A small network was shown many inputs. Here are its activations along a few directions, one row for each input.
Each table varies a few parts of the input and shows all the possible inputs, shuffled.
A made-up example of a description, with smaller parts first: one of 3 separate values, together with either a single point or one of 9 places along a line or (one of 5 places around a ring, together with one of 6 places along a line).
Shared parts are said once, and a part with two or three values counts as separate values.
In the rows, 128 means zero.

Other details of the inputs shift rows strongly along three fixed directions, in all tables alike. That doesn't count.

Rows:
r1: [163  77  65 137 151  66 188 116  78 175  57 142]
r2: [107  70 108 143 160  96 151 167  81 174 128 117]
r3: [ 90 160 127  88  86 187 136  62 229 106  58 133]
r4: [149 172 123  92 168 190  91 137 237 158  86 111]
r5: [ 94 181 100  81 105 177 154  88 234  72  76  94]
r6: [108 150 174 172 118 152  52 126 147  79 196 135]
r7: [ 70 126 140 152  93 133 118 133  80  61 179 109]
r8: [ 62 124 172 110 116 181 110 130 141 131 159 112]
r9: [215 178 130 107 124 100  89 177 139 158 173 119]
r10: [226 149 164 160 151  93  45 167  98 163 188 143]
r11: [209 132 109  95 127 107 161 108 121 202  41 150]
r12: [221 159 172  98 124 104  72 158 128 187 186 151]
r13: [122  73  63 127 153  87 229  97  99 145  37 138]
r14: [191 135 151 155 167  98 104 164  76 152 174 156]
r15: [ 51  96 140 142 124 109 123 132 106  68 197 138]
r16: [110  92  81 139 145 127 208 158  44 169  81 101]
r17: [ 70 109 143 165 146 148 160 102  94  68 130 138]
r18: [177 195 100  96  95 148  97 123 230 133  90 103]
r19: [ 72 105 187 137  98 144 126 109  86  80 188 137]
r20: [ 53  77 111 165 107 114 145 105 110  81 136 134]
Description of these inputs: one of 4 separate values, together with either a single point or one of 4 places along a line.
- The inputs of r1 and r7 match in every part but the choice among 4 separate values. If r13 is changed in the same way as r1 into r7, which row does it become? => r5
- A walk changes only the place on the line of 4. It starts at r6 and steps to r10. List the rest of the walk in order. => r17, r14

Rows:
r21: [ 92 103  90 146 131 126 173 125 104 117 101 127]
r22: [168 119 116 113 129 100 141 147 101 166 129 121]
r23: [116 128 111 121 152 146 163 113 125 135  72 136]
r24: [171 142 151 133 106 115  97 115 129 132 143 146]
r25: [126 103 119 134 145 128 156 112 125 145  85 135]
r26: [156 185 116  92 118 143  83 133 236 134 122 101]
r27: [201 129 123 130 167 112 139 142 116 184  95 138]
r28: [180 124 100 110 155  97 139 136 131 180  91 139]
r29: [162 154 156 127 133 140  81 159 138 148 175 131]
r30: [101  95 107 131 150 119 178 109 119 122  91 137]
r31: [101 106 113 120 118 141 176 111 103 135  84 118]
r32: [129 109 171 158 117 118  76 167  78 138 213 135]
r33: [103 117  97 145 112 118 180  89 106  84  82 140]
r34: [132 126 138 152 122 123 160 104  70 110 120 153]
r35: [205 131 125 127 122  79 128 128 104 155 124 155]
r36: [ 84 122 174 154 118 140 108 152  71  99 199 124]
r37: [ 59 112 114 123 125 166 201 102  95  97  80 117]
r38: [ 75 121 148 146 102 137  97 145 108  73 204  99]
r39: [129 111 160 149 123 104  83 170  84 129 223 136]
r40: [111 173 138  87 108 172  95 108 234 124 112 110]
r41: [154 180 129  75 119 142  87 128 237 142 127 113]
r42: [ 51 118 134 150 123 142 105 126 128  65 169 117]
r43: [ 59 144 121 120 126 170 114  98 225  60 122 108]
r44: [205 120 122 127 150  95 112 152 105 202 109 140]
- The inputs of r21 and r39 match in every part but one. If r43 is changed in the same way as r21 into r39, which row does it become? => r30
- What is each input in this table made of? => one of 4 places along a line, together with either a single point or one of 5 places along a line
- List by row number the other rows that have the place on the line of 4 in common with r24. => r25, r31, r32, r40, r44
- A walk changes only the place on the line of 4. It starts at r34 and steps to r24. List the rest of the walk in order. => r35, r33
- Change only the place on the line of 5 in r29. List by row number the other rows that result. => r23, r27, r36, r37
